A small network was shown many inputs. Here are its activations along a few directions, one row for each input.
In each table, some parts of the input vary, and every possible input appears once, in random order.
Descriptions start from the smaller parts, as in this example, which fits no table here: line(4) and (point or ring(9) or (values(3) and ring(8))).
Shared parts are said once, and a part with two or three values counts as separate values.

Other details of the inputs vary at random and push rows far along two fixed directions, the same in every table; ignore that.

Table:
x1: [ -1  -2 -10  21 -18   8  38  15  28  22 -38 -55  -3  12  -2  -1]
x2: [  3   5 -17  17 -16  37  28  26  42  15 -44 -43  -8  13  16 -14]
x3: [-27  -9 -38   1 -15  -2  11  -1  25   8 -33 -36   5  49  15  17]
x4: [ -3  -6 -11   3  -7   1  29  13  35  30 -22 -34  -5  39 -11  16]
x5: [ 59 -42  22  12  -9 -32 -29  50 -34 -11  60  -4  12  17 -15   2]
x6: [ 52 -42  20  23 -24 -47 -40  35 -36 -10  68  -6   7  18 -23  24]
x7: [-40  -2 -34   2 -10   2  11   5  38  23 -32 -47   4  53  16  19]
x8: [ 60 -41  20  36 -29 -33 -24  28 -53 -26  46 -12   7  -5 -17  -3]
x9: [-39   5  15 -40  43  -1  13 -42   0  21  18  47 -12 -52   1 -21]
x10: [-23  26 -23  24 -16  16   4  16  50   4 -43 -44   1  28   0  -3]
x11: [-46   6   4 -56  40  16   4 -30   6  19   8  56  -1 -26  32 -18]
x12: [-13  14 -22 -19 -14  16   9  24  43   8 -48 -31  15  47  15   3]
x13: [-35  -4  16 -41  32 -10 -25 -41 -24   6  46  66  -2 -34  18   5]
x14: [ 62 -16  24  53  -9 -15 -26  48 -50 -22  51 -30   2  -8 -25   4]
x15: [  5 -10 -10   5 -22  20  35  22  38  21 -41 -39  -1  15  14 -13]
x16: [-14   4  18 -32  28  20  31 -50 -11  11  -5  55 -13 -63   5 -24]
x17: [-52  15  10 -50  47  14  11 -43   0  24  11  54  -5 -21  15   2]
x18: [-18  -1 -30  -6  -7   8  31   3  28  13 -39 -31   1  56   7  28]
x19: [ 55 -34  25  34 -36 -31 -26  35 -38 -12  50 -14   4   1 -15  13]
x20: [ 45 -10  21  14  -4 -37 -44  42 -51 -32  50 -14  27  24 -26  23]
x21: [-39  30   2 -51  38   6   5 -49  -7 -11 -16  50   3 -34  13 -14]
x22: [-17  24 -35  25 -20  16  14   6  49  -2 -59 -40   1  33   5  -4]
x23: [ -9  30 -13  19  -5  25  14  21  47  12 -51 -35  -1  33 -11  11]
x24: [-12  20 -21   6 -12  30  13  30  61   6 -55 -34   4  28   8  -9]
x25: [ 54 -36  30  38 -26 -34 -30  37 -49 -17  58 -21   6  -5 -19  -1]
x26: [-32  36   5 -21  42  17   6 -42   5 -11 -17  51  -7 -54   5 -27]
x27: [  4  13 -28  34 -12  24  39   8  28   8 -55 -50 -11  11   5  -5]
x28: [ 64 -22  10  47 -33 -18 -29  32 -47 -28  45  -5  -1  -3 -13   8]
x29: [ -6 -10 -28   5 -10  -5  35   4  32  13 -38 -39  -4  28  -5   7]
x30: [-15  15 -21  32 -22  25  22  11  36  16 -40 -55 -15  14  11 -10]
x31: [  3  -7  27 -20  30  -2  10 -39 -39  -7  25  53  -7 -76   0 -29]
x32: [ 63 -40  17  20 -11 -36 -16  34 -42 -19  51  -7   6  23 -34  21]
x33: [-30  16  22 -44  32  -5 -33 -37 -26 -11  33  58   9 -39   9 -16]
x34: [ -7  10 -32  33 -26  24  28   4  32   8 -51 -46 -14  15  13 -11]
x35: [-32   1  24 -39  52 -11 -17 -33 -40   1  54  62   3 -45   5  -3]
x36: [ 60 -20  22  48 -28 -18 -38  41 -45 -21  57 -13  -1  -4 -14  11]
x37: [-15  14 -34  -8 -31   4   7  -4  36  -2 -51 -29   9  51  12  20]
x38: [ 75 -36  40  35 -14 -26 -20  43 -57 -11  61 -12  10  -1 -32  13]
x39: [ 14  10 -19  29 -12  30  35   8  21  10 -47 -34 -12  13   0   2]
x40: [-11  24 -34  20 -29  16  12   4  51  -1 -56 -28  -1  33   5   7]
x41: [-11  19  25 -50  36  -1 -15 -39 -36 -19  18  71   3 -33   1  -6]
x42: [-38  33  14 -26  25  17 -17 -41  13   0   6  61  -9 -53  10 -20]
x43: [ 41 -13  15  10 -23 -34 -53  31 -35 -27  46  -6  22  32 -13  28]
x44: [-42  40  13 -22  44  21  -1 -33  11   0  -6  44  -7 -56   0 -26]
x45: [-42  34  18 -55  39  17   0 -41   0   9  -7  55   1 -25   7  -6]
x46: [ 76 -19  33  50  -9  -9 -30  49 -56 -18  57 -16   2  -1 -29  12]
x47: [-26  -8 -41  -3 -24   1  14  -4  34  12 -37 -30   1  53  18  29]
x48: [-39  -3  -3 -45  16   2  10 -57  10  14   2  59 -16 -42  13 -14]
x49: [-26  36  11 -25  39  25   6 -41   5  -6 -19  60 -11 -46   2 -20]
x50: [-22  -3 -35  -1  -3  -1  27   4  24   7 -37 -38   4  44   9  21]
x51: [ 66 -41  18  33 -38 -34 -25  28 -51 -25  50  -2   7  -2 -18  11]
x52: [-42  22   2 -50  28   5 -12 -56  -9 -11  -2  58   3 -34  18 -21]
x53: [-26  -7 -26   6 -18  -3  21   5  48  30 -34 -47  -6  37   3   3]
x54: [-12 -19  21 -33  28 -19 -19 -43 -35  -6  47  67  -8 -55  -1 -25]
Each input here is: ring(6) and (point or (values(2) and line(4))).
Q: Changing only the ring(6) part turns x24 into x11. The same change can be made to x42. Which row results?
A: x13
Q: Changing only the ring(6) part turns x25 into x10. The same change can be made to x16. Which row results?
A: x49
Q: Start at x19 and move only the line(4) part, one step at a time. The first step leads to x25. Which rows follow, in order?
A: x1, x38
Q: List by row number the other rows that have the ring(6) part in common with x53.
A: x4, x5, x6, x9, x29, x32, x48, x54
Q: Which other rows does x3 become when the values(2) part takes its other values? List them by row number.
A: x7
Q: Which other rows does x31 become when the line(4) part takes its other values? List them by row number.
A: x8, x16, x51

Table:
x55: [ 13   4 -37  21 -22  -7   8  15  26 -15 -45 -39   3  23  -5   4]
x56: [ 57 -25   5  41  -8  -8   8  51 -32   7  21 -43   2  41 -13  19]
x57: [-31  32  -3 -18  -3  28 -20 -42   7 -18 -29  48  -3 -29  37 -25]
x58: [-14 -23 -16  34 -31 -15  15  11  40  27 -10 -55  -5  21  -1  -1]
x59: [ -2 -31  30 -67  51 -26 -52  -5 -38  -5  71  58  42   4  -1  32]
x60: [  5  10  -3  15 -14   4  22  15  20   6 -36 -50  -4  34 -23  20]
x61: [ -5  26 -30  29 -34  -3 -17  15  26 -17 -42 -41   8  25  15  11]
x62: [-34  -5   0  -8  29   3  32 -42 -12  14  -1  18  -5 -43   8 -13]
x63: [ -8 -10 -30   3 -13   1  43 -13   9  14 -29 -34  -7  -6  15   5]
x64: [  2 -16  37 -13  22 -14 -21  -2 -27  24  58  30  -9 -45  -6 -29]
x65: [ 15 -11  30 -27   0  -7  -2 -36 -42 -15  13  49   1 -51  -9 -18]
x66: [-66  -6  -7 -59  28 -34 -11 -49  -7   4  24  57   7  15  10  18]
x67: [ 71 -21  -4  41 -47 -26  -9  34 -22 -18  14 -27   4  25 -27  38]
x68: [ -8   7  10  -2  31 -11 -17 -25 -19 -25  16  41   3 -39 -14 -22]
x69: [ 25  16   0  16 -14  13  27  21  25  19 -34 -33  -5  43 -17  18]
x70: [-22  10  -8 -33  14  14   8 -43   6 -15 -36  38  -4 -38  12 -40]
x71: [ 11 -12  -9  17   4  18  40  43  18  22 -27 -41  -1  32   9  16]
x72: [-20  34  21  -8  22   7 -46 -13 -28 -27  28  26   3 -34  -1 -12]
x73: [ 59 -53  -3  33 -40 -22   9  33 -49 -18  17 -53  13  24  -5   7]
x74: [-31   3 -14  -3  17  19  42 -13  11  22 -34 -31 -15   1  10  -1]
x75: [ 31 -37  -6  11 -24   5  20  -3 -34  -4   8  -9  -2  -1  11  -2]
x76: [-42  50  15 -29  28  29 -12  -2  17  -6  -7  23  16 -33  14 -16]
x77: [-15 -25 -11  -6 -34   1  24 -18  33  24 -18 -26 -12  -5  26 -26]
x78: [  6   1  26  -2  15  -6  -5 -33 -28  -7  28  57  -4 -43 -19   2]
x79: [ -3  26   5   0   3   0 -46 -24 -22 -31  20  55  -2 -42  20  -4]
x80: [ 18   4 -41  26 -26   2   7  14  30 -15 -44 -26  -4  28  -1  10]
x81: [  2   2 -11  29 -23  -8  26   6  24   7 -39 -42   6  27 -23  19]
x82: [ 47  -4  45   0  16  -4  -9  29 -27 -10  38  28   7 -11 -22  15]
x83: [ 49 -16 -11  56 -20 -21 -25  40 -13 -34  11 -25  11  38 -29  15]
x84: [-70   5 -37   3 -15  30  52 -36  87  55 -60 -21 -24   3  25 -14]
x85: [ 61 -41 -17  45 -37 -22   5  35 -36 -12  27 -41   1  20  -7  30]
x86: [-34  49  11 -23  24  38 -14  -1  18  -7  -5  36   8 -27  18  -9]
x87: [-24 -12   2  -6  -2   9  17  30  42  41 -13 -27  -2  -1   6 -12]
x88: [ 14 -24  15 -42  27 -40 -50   2 -40   2  60  23  31  42 -11  35]
x89: [ 10  -4 -10  18   3   4  38  25   7  27 -30 -57   0  34   0   3]
x90: [ 37  -3  31  11   5  -7 -17   6 -39 -15  38  18  -8  -8 -28  18]
x91: [-17  10 -12 -28   9  24   8 -44   9 -14 -35  51 -10 -33  16 -34]
x92: [ 30   6  -5  61 -31 -14 -49  38 -13 -35  12 -27  16  37  -8  22]
x93: [ -2 -23  27  -4  15  -2 -26 -11 -25  12  64  38 -22 -43  -3 -14]
x94: [-29  30  -6 -21  35  29   4 -31  14  -8 -16  34 -18 -24   1 -19]
x95: [ 14 -40  28 -13 -13  -8 -16 -29 -28   0  59  48 -14 -49  18 -31]
x96: [-16 -21   5 -59  13 -62 -37 -30 -53 -24  74  73   8   0   9  25]
x97: [ 62 -20   0  35 -43 -36  -6  34 -24 -19  10 -38  10  19 -31  32]
x98: [-58  42 -38 -15  17  39  42 -22  69  13 -86 -33 -14  16   7 -17]
x99: [-47  40 -20  15  -3  13  -7 -16  35  -4 -46 -15   6   4  14  -5]
x100: [-36  57   9 -23  25  24 -16 -20   6   0  -7  20   6 -25   8 -24]
x101: [ 46 -39  -6  57 -23 -21   6  33 -33  -8  28 -41   7  30 -17  26]
x102: [ 12  36   4  17  -6  16 -32  24  -5 -12   8  -7  11  19  -3   2]
x103: [ 11  23  16 -16  38  12 -11 -10 -14 -12  19  46  -4 -24 -10 -25]
x104: [  3 -12 -11  22 -24  11  14  31  36  44 -12 -42 -12  33  -2  -1]
x105: [ -2 -22  -8  16 -21  15  14  51  45  40 -14 -39  -5  26   1   6]
x106: [ -5   5 -13 -13 -28  26  37 -30  25  11 -57   5 -10   0   6  -4]
x107: [ 15  22 -16  14   1   6  14  31  26  -2 -34 -48   8  42 -17  -9]
x108: [-36  31   0 -22   0  17 -19 -41   4 -18 -30  34   3 -34  32 -30]
x109: [-14  30  26 -32  33  12  22 -30   4  19 -14  30  -6 -30 -11 -15]
x110: [-64  60 -36  -3  -3  53  11 -19  65  11 -75 -23 -13  20  25   0]
x111: [-27   2   2 -15  34  26  27 -33 -13  16   3  23 -24 -31  13  -6]
x112: [ 17 -45 -19 -13 -49 -57 -20  31 -28 -22  26 -20  28  95   2  40]
x113: [-53  16 -21 -21  27  38  76   0  60  46 -82 -36  -7   8  28  -8]
x114: [ -9 -26  -5 -34  12 -37 -37   2 -20  -5  38  -1  15  60  -7  48]
x115: [-25  30  10 -36  47  22  16  -5  23  -5 -17  28   6 -30   2 -29]
x116: [ 50 -46  -6  44 -52 -32 -17  35  -3   0  43 -35  -9  16  -2  16]
x117: [  8  17  22 -22  43  14  -7   8  -6 -19  23  50   5 -30  -5 -19]
x118: [ 39  -4  49  -5  19 -15  -8  31 -29 -12  33  15  13 -15 -27   8]
x119: [ -7 -22  31  -9  18 -14 -27 -10 -29   9  63  25 -16 -48  -8 -20]
x120: [ 35 -40  17  14 -22 -44 -27   7 -29  -6  70   3  -7 -34  -2  -7]
Q: Changing only one part turns x57 into x92. The same change can be made to x73. Which row results?
A: x62
Q: Changing only one part turns x77 into x119. The same change can be made to x95. Which row results?
A: x93
Q: What do these inputs look like to the network?
A: line(6) and (point or (values(2) and line(5)))
Q: Which other rows does x89 become when the values(2) part takes its other values? List them by row number.
A: x56
Q: Which other rows does x110 become when the line(5) part takes its other values? List them by row number.
A: x90, x93, x94, x111
Q: List by row number the other rows that have the line(6) part in common with x116.
A: x55, x61, x63, x67, x79, x80, x85, x96, x97, x120
Q: Which other rows does x55 become when the line(6) part takes its other values? List them by row number.
A: x68, x70, x98, x107, x115
